Each row below holds a small network's activations on one input, seen along a few directions.
Each table varies a few parts of the input and shows all the possible inputs, shuffled.
Descriptions start from the smaller parts, as in this example, which fits no table here: one of 8 places around a ring, together with either a single point or one of 11 places around a ring or (one of 2 separate values, together with one of 6 places along a line).
Shared parts are said once, and a part with two or three values counts as separate values.
(in the rows, 128 means zero)

Other details of the inputs vary at random and push rows far along three fixed directions, the same in every table; ignore that.
These rows show it; all are for the same input, with only those details redrawn:
[108  89 124 141 118 110 151 143 117 175  88 128]
[107 146 113 155 150  90 181 144 140 125 123 105]
[144 130 124  76  73 155 139 137 149 147 128 143]
[163  95 145 153 159 126 115 192 169  96 120 142]

Table:
R1: [ 80 213 108  84 124  80 189  80 149 117 179  75]
R2: [ 84  71 134 128 125  96 126 106 128 162 105 120]
R3: [102  86 124 123 143 103 124 125 115 188 110 115]
R4: [153 108 112  77  71 148 142 109 155 135 133 137]
R5: [ 83 198 111 139 138 127 177  76 129 104 165  93]
R6: [112 112 130 140 155 128 115 121  74 188 107 128]
R7: [128 161 126 187 170 109 167 136 110 125 122 116]
R8: [ 78 200  95 112 123 100 204  88 157 117 174 102]
R9: [142 168 144 121 162 160 113 138 141  84 157 144]
R10: [154 118 133  64  80 132 124 109 149 139 124 130]
R11: [139 174 139  90 141 135 126 147 178 101 174 127]
R12: [ 97 224  94 140 142 114 161 105 109 125 166 105]
R13: [156 134 113 110  64 159  99 124 122 134 124 151]
R14: [ 97 106 106 165 119 116 102 118  94 173 107 136]
R15: [105 148 120 169 170 106 157 125 104  94 109 115]
R16: [173  79 133 154 166 122 108 186 165  97 124 132]
R17: [151 119 117  88  87 150  93 115 104 121 116 136]
R18: [102  99 118 152 116 113 119 116  79 143  78 136]
R19: [116  99 121 178  99 118 121 114  95 161  94 121]
R20: [121  85 125 128 128  98 140 132 111 178  91 110]
R21: [123 162 113 186 163 100 147 142 100 117 118 114]
R22: [186 113 154 163 189 138  92 179 123  94 121 140]
R23: [141 110 122  73  65 148 142 115 151 130 134 130]
R24: [100 213  78 125 136  99 146  95 109 114 170  88]
R25: [151 138 120  89 104 166  79 126 108 157 141 140]
R26: [133 146 142 104 132 129 124 125 193  82 163 138]
R27: [ 92 192  89 125 147  99 144  92 108  99 157  91]
R28: [163 101 148 169 170 145 100 163 144  70 114 148]
R29: [147 131 115 112 141 133 129 131 185  88 173 130]
R30: [151 136 115 104  72 157  94 128 110 129 118 154]
R31: [164  94 161 178 165 151 101 155 149  68 119 138]
R32: [ 96  99 120 173 115 122 102 109  99 172 112 125]
R33: [136 167 123 100 134 143 135 150 181  99 177 133]
R34: [115 146 115 159 176 100 150 122 100  98 115  99]
R35: [ 84 190 103 150 128 113 158  79 128 100 164  95]
R36: [139 110 135  67  66 137 132 104 154 125 127 128]
R37: [172 107 160 173 178 148 105 169 143  83 116 149]
R38: [108  89 124 141 118 110 151 143 117 175  88 128]
R39: [177 107 129 167 164 121  70 174 128  79 121 134]
R40: [164  88 154 187 153 137  83 158 148  63 119 140]
R41: [105 113 116 165 131 127 111 125  92 188 108 135]
R42: [173 101 173 181 173 153 106 162 149  82 119 140]
R43: [125 129 135  54  90 147 111 126 140 156 152 122]
R44: [143 120 121  71  72 150 134 136 142 142 135 123]
R45: [110 108 137 147 134 131 139 120  78 162  80 138]
R46: [114 116 169 144 172  55 183 138  74  86 149 129]
R47: [145 129 147  66  77 135 128 117 153 138 118 142]
R48: [113  68 124 137 116  93 143 106 125 157  86 119]
R49: [ 94  72 173 111 138  83 146 120  54 151 138 152]
R50: [127 161 110 193 157 101 153 138 112 123 122 111]
R51: [109 137 132 141 153  64 165 125 139 111 122  86]
R52: [164  96 140 178 158 130  83 166 143  66 114 150]
R53: [ 98  99 148 159 139 142 129 102  98 177 105 129]
R54: [166 133 137 118  69 177 108 124 126 146 130 139]
R55: [140 152 121 134 138 144  94 131 154  71 159 142]
R56: [ 87  68 122 135 126 107 135 117 124 166 111 123]
R57: [148 149 133  92 144 119 115 126 182  91 170 122]
R58: [102 223 108 139 148 124 182  99 120 133 170 107]
R59: [143 119 126  78  66 153 145 117 158 134 127 149]
R60: [147 133 141  68  82 146 130 135 145 149 123 137]
R61: [ 83 100 117 147 129 118 103 110  84 152  95 138]
R62: [165  90 159 139 166 113 100 189 159  92 123 117]
R63: [176 107 155 156 191 140  95 170 126  83 116 136]
R64: [125 104 147 171 123 136 145 119  91 180  93 126]
R65: [132 139 115  98  84 162  76 122 115 140 136 157]
R66: [102 218 121 148 144 128 184  91 126 133 174  97]
R67: [123 137 144  55  84 143 114 108 157 150 142 146]
R68: [104 130 130 160 149  75 174 118 150 107 111 109]
R69: [144 128 128 108 141 123 116 121 187  83 164 127]
R70: [137 132 142  93 104 184 108 113 125 150 135 158]
R71: [105 107 130 173 126 132 112 116  97 188 112 124]
R72: [ 88  77 120 131 132 110 129 137 115 178 112 116]
R73: [128 124 130  92  98 179 102 107 126 136 132 155]
R74: [133 119 127  78 114 169  89 110 109 136 128 141]
R75: [153 177 141 126 160 159 110 148 137  95 164 148]
R76: [134 124 108  67  89 155 122 120 150 159 154 134]
R77: [153 162 138 113 172 153 106 137 136  89 160 129]
R78: [159 140 141  98  95 175 116 132 104 146 119 159]
R79: [133 161 133 118 154 156 108 132 142  71 154 142]
R80: [129 111 115 150 127 116 118 128  73 175  92 118]
Q: Describe the family of inputs behind these rows.
A: one of 2 separate values, together with either a single point or (one of 3 separate values, together with one of 5 places around a ring) or (one of 4 places along a line, together with one of 6 places around a ring)
Q: The inputs of R50 and R41 match in every part but the choice among 2 separate values. If R47 is changed in the same way as R50 into R41, which row does it become?
A: R67
Q: The inputs of R17 and R27 match in every part but the choice among 2 separate values. If R64 is changed in the same way as R17 into R27, which row does it become?
A: R66
Q: The inputs of R2 and R36 match in every part but the choice among 2 separate values. If R26 is changed in the same way as R2 into R36, which row does it become?
A: R68
Q: A walk changes only the place on the line of 4. It starts at R80 and steps to R21. List the rest of the walk in order.
A: R50, R54

Table:
R81: [141  77 134 127 107 160  62 135 112 162 102 156]
R82: [113 124 146 215 222  90 130 155 103  95 129 120]
R83: [ 76 152 107  89  91  95 200  70 100 173 126  99]
R84: [118 135 136 198 211  81 132 148 108  89 128 111]
R85: [185 186 135  62 111 156 130 153 187  60 189 134]
R86: [128 110 141 183 205  78 154 164 147  96 122 108]
R87: [110 115 125 184 196  72 145 150 147  77 130 107]
R88: [173 178 119  72 104 162 118 142 204  54 190 134]
R89: [139  60 152 116 105 154  95 147 142 172 101 152]
R90: [184 183 126  76 108 156 114 155 196  67 184 132]
R91: [ 73 172  84  99  83  96 198  81 105 190 127  90]
R92: [ 59 165 102  93  80 102 196  57 110 174 137  97]
R93: [142  52 152  98 104 140 100 143 120 149  98 157]
R94: [136  55 141 105 100 137  82 138 125 150 102 154]
R95: [119 115 122 194 199  77 150 167 151 100 121 104]
R96: [131  57 147 117 101 151  87 137 144 164 105 152]
R97: [137  67 141 115 112 154  67 126 106 151 102 156]
R98: [141  55 163 102 109 143 100 136 128 159 101 159]
R99: [165  73 149 127  97 163  98 145 106 153  78 152]
R100: [180 184 137  58 108 151 126 142 183  48 194 136]
R101: [138  58 134 112  98 141  80 144 134 160 100 151]
R102: [119 138 118 197 204  93 134 149 128 107 126 103]
R103: [143  83 144 130 113 173  77 144 107 175 107 163]
R104: [172 212 128  61 111 167 125 118 160  56 198 131]
R105: [ 91 167 103 119  83 111 194  69  77 161 108  98]
R106: [122 118 126 186 196  82 150 158 158 103 126 102]
R107: [126 140 113 214 177  95 144 140 134  88 113 100]
R108: [173 175 131  62 105 159 121 129 200  49 194 134]
R109: [112 131 141 191 220  92 130 144 118  86 121 113]
R110: [ 80 178  89 119  98 116 172  79  83 191 123 100]
R111: [145  80 156 123 119 170  83 147  96 170 107 166]
R112: [172 209 135  79 117 168 120 128 152  59 201 139]
R113: [ 79 167 100  94  90  89 199  87  93 184 122  95]
R114: [108 154 113 205 196  93 132 140 123 101 141 106]
R115: [128 146 118 215 181  97 158 159 132 100 113 113]
R116: [ 73 170  96 100  87 105 202  72 118 195 129  95]
R117: [134 133 134 213 193  93 158 167 120  94 108 119]
R118: [190 208 116  90  88 180 133 131 178  65 173 125]
R119: [ 66 168  91  99  82 104 194  62 121 187 132  95]
R120: [146  62 160 104 110 147 105 145 133 169  99 157]
R121: [124 108 137 190 208  73 154 173 140  93 117 110]
R122: [131 123 140 215 196  87 150 161 116  82 110 122]
R123: [139  80 140 117 119 170  75 137 117 168  93 155]
R124: [113 115 127 191 198  63 132 155 142  81 128 105]
R125: [140  71 133 122 111 160  65 132 116 161 100 153]
R126: [150  76 148 110 117 160  84 142 103 164  98 155]
R127: [175 187 119  73 101 154 109 142 200  57 192 130]
R128: [ 65 171  89 114 103 121 163  64  93 181 119 101]
R129: [134  81 140 131 109 171  68 133 109 167 111 164]
R130: [122 102 144 195 211  60 136 169 131  84 119 110]
R131: [177 219 127  71 112 171 127 131 159  70 194 132]
R132: [136  75 144 124 108 159  66 130  98 155 110 163]
R133: [ 68 164  84  95  79 102 194  63 118 181 130  91]
R134: [174 177 152  64 111 162 129 136 192  53 196 140]
R135: [148  70 143 134  90 158  88 137 109 146  89 168]
R136: [ 83 174  90 121  74 112 188  58  85 159 114  95]
R137: [ 79 160 110 113 118 120 170  82  81 183 110 108]
R138: [177 212 132  80 117 175 124 138 156  72 197 138]
R139: [ 78 175  92 128 101 118 173  82  79 194 126 103]
R140: [138  72 142 120 109 154  63 129 102 153 103 159]
R141: [132  77 148 125 111 165  69 128  99 157 113 166]
R142: [150  75 135 142  88 163  87 143 119 156  86 165]
R143: [141  60 163 107 108 150 104 148 131 167 101 156]
R144: [113 120 136 181 195  80 145 141 157  87 136 109]
R145: [ 64 161 100 112 109 115 161  63  84 171 118 106]
Q: Describe the family of inputs behind these rows.
A: one of 5 places around a ring, together with either one of 2 separate values or one of 5 places along a line or one of 6 places along a line
Q: The inputs of R139 and R132 match in every part but the place on the ring of 5. If R123 is changed in the same way as R139 into R132, which row does it become?
A: R145
Q: The inputs of R142 and R135 match in every part but the place on the ring of 5. If R133 is changed in the same way as R142 into R135, which row does it become?
A: R108
Q: Which other rows agree with R122 in the place on the ring of 5? List them by row number.
A: R82, R83, R84, R93, R98, R100, R104, R105, R109, R112, R130, R134
Q: Which other rows agree with R143 in the place on the ring of 5? List them by row number.
A: R85, R86, R99, R111, R113, R117, R120, R121, R126, R131, R137, R138
Q: Which other rows does R118 become when the choice among 2 separate values takes its other values? List them by row number.
A: R115

Table:
R146: [120  96 150  79  69 157 119  98  87 179 117 157]
R147: [125 208  90 120 125 114 169 123 167  94 174 100]
R148: [146  99 146 187 193  83 139 182 143 100 121 121]
R149: [194 201 112  30  70 209  55 127 108 100 180 157]
R150: [183 166 121  63  58 184 111 135 167 115 168 150]
R151: [107 208 100 118 143 124 148  96 162  92 187  97]
R152: [114 229 108 120 130 131 168 104 143 100 192 107]
R153: [180  38 172 117 135 150  47 168 157  87 107 169]
R154: [ 59 102 123 125 134  97 161  95  84 203 104 117]
R155: [140 112 151 195 192 100 141 157 125  83 103 123]
R156: [135 102 156 190 189  86 132 162 125  81 118 129]
R157: [136 219  94 133 124 127 183 117 152 101 158  97]
R158: [177  49 173 116 134 154  59 174 152  93 110 177]
R159: [ 85 102 119 138 102  84 178 106  75 188  87 111]
R160: [120  91 152 183 210  88 112 145 138  78 129 120]
R161: [174  71 180 110 139 167  68 173 144 118 134 174]
R162: [149 106 142 194 197  94 146 178 141 101 105 116]
R163: [114  82 127  93  72 165  82  87 106 176 110 151]
R164: [123 228 103 118 127 125 170 116 154 106 185 102]
R165: [129 125 151 183 204 112 142 154 129 103 124 120]
R166: [143 115 130  55  86 154  79 119  48 179 111 152]
R167: [116 220  97 112 135 124 161 117 168 102 184 102]
R168: [ 73 106  94 151 101  95 157 100  88 189  84 109]
R169: [ 77  92 107 125 112  77 167 102  99 196  89  99]
R170: [171 144 125  61  63 184  79 112 169  87 157 152]
R171: [127 103 134 111  73 182 106  97  89 183  96 155]
R172: [138  87 140 183 202  80 130 185 155  96 118 121]
R173: [135 216  96 137 117 128 181 113 144  87 152  98]
R174: [112  90 129  95  74 169  92  97 102 180 111 159]
R175: [ 75 103  91 146 106  90 150  97 100 199  89 100]
R176: [135  99 129 111  63 174 110 105  94 177  81 154]
R177: [131 212  98 130 111 115 175 117 145  84 170 102]
R178: [ 78 110 126 132 122  91 172 110  83 210  98 113]
R179: [ 70 117 117 160 112 109 152  85  64 192 101 121]
R180: [128  99 147 175 213  89 123 180 155 104 127 122]
R181: [166  62 173 109 138 165  62 160 146 102 129 176]
R182: [125 192  92 127 122 109 154 111 163  74 164  93]
R183: [187  76 171 118 140 173  78 180 152 123 110 163]
R184: [ 74  97 110 129 106  82 174 103  86 185  85 109]
R185: [142  88 136  88  61 158 132 117  99 180  82 146]
R186: [119  93 149 177 217  89 111 156 149  93 132 117]
R187: [127 231 101 126 132 137 176 111 151 107 167  98]
R188: [ 75 126 112 160 124 125 156  91  73 206  89 115]
R189: [187  27 167 122 135 145  49 186 164  91 103 162]
R190: [130  86 148 179 217  82 110 174 160  98 122 114]
R191: [157 171 126  47  75 200  93 116 169 115 184 155]
R192: [117 206  97 116 139 118 148 112 172  97 179  94]
R193: [ 77 116 111 159 101 100 157  90  69 186  88 119]
R194: [131 124 153 189 197 111 142 145 119  89 121 124]
R195: [168 157 125  58  60 189  92 117 164  93 162 159]
Q: The inputs of R159 and R177 match in every part but one. If R169 is changed in the same way as R159 into R177, which row does it become?
A: R175
Q: The inputs of R150 and R148 match in every part but one. If R187 is changed in the same way as R150 into R148, which row does it become?
A: R183
Q: Describe the family of inputs behind these rows.
A: one of 2 separate values, together with either a single point or (one of 4 places along a line, together with one of 6 places around a ring)
Q: Which other rows does R191 become when the place on the ring of 6 takes its other values? List them by row number.
A: R147, R167, R168, R174, R195

Table:
R196: [118 116 120 101  96 152 106 110 119 168 122 140]
R197: [135 114 128 100  86 147 125 118 108 160 112 136]
R198: [110 238  86  53  79 106 224  82 183  95 195  82]
R199: [172  91 157 129 151 148  75 167 145  94 133 153]
R200: [126 118 116 109  88 154 115 115 122 167 113 140]
R201: [124 149 124 165 173 109 126 140 146  94 150 115]
R202: [165 154 129 102 103 161 109 133 159  91 152 139]
R203: [ 99 114 121 166 144  94 153 123  93 150  94 114]
R204: [ 92 117 118 156 156  98 140 118 100 161 108 110]
R205: [131 109 144 183 198  97 114 162 130  84 124 126]
R206: [ 95 118 112 175 140  99 147 120 106 162 101 113]
R207: [121 112 126 100  91 148 112 109 111 160 124 141]
R208: [ 95 112 113 173 147 101 144 118 103 154  93 111]
R209: [135 115 137  98  91 149 134 119 113 165 112 141]
R210: [124 149 136 162 180 111 141 142 146  89 151 117]
R211: [169 103 162 119 151 151  92 163 151  98 138 155]
R212: [129 114 122 109  82 151 120 115 114 160 115 140]
R213: [164 103 161 121 144 155  89 155 152  90 138 154]
R214: [129 178 125 145 152 115 168 125 145  84 152 109]
R215: [165 103 152 125 145 153  78 167 149  95 140 156]
R216: [ 87 114 116 163 153  99 136 111 101 154 105 111]
R217: [120 113 127 100  91 146 108 106 113 158 119 139]
R218: [128 114 133  87  97 141 120 119 104 162 119 143]
R219: [175 124 145 113 129 150 104 163 146  97 136 148]
R220: [ 97 115 118 170 145  96 151 128  97 157  99 115]
R221: [133 117 126 103  86 148 121 119 114 165 113 136]
R222: [123 111 129  97  91 145 113 104 107 153 119 142]
R223: [134 158 121 160 156 109 146 133 139  82 142 114]
R224: [168 148 131 103 118 162 107 145 158  99 149 137]
R225: [ 94 118 124 170 144 101 162 120 104 160 102 114]
R226: [107 210 101  67 100  99 198  93 180  95 188  89]
R227: [133 129 136 172 190 101 120 155 139  94 138 117]
Q: Describe the family of inputs behind these rows.
A: one of 2 separate values, together with either a single point or (one of 3 separate values, together with one of 5 places along a line)
Q: The inputs of R227 and R221 match in every part but the choice among 2 separate values. If R199 is changed in the same way as R227 into R221, which row does it become?
A: R197
Q: Which other rows does R203 become when the choice among 3 separate values takes its other values? List them by row number.
A: R219, R220
Q: Which other rows does R223 become when the choice among 3 separate values takes its other values? List them by row number.
A: R197, R212
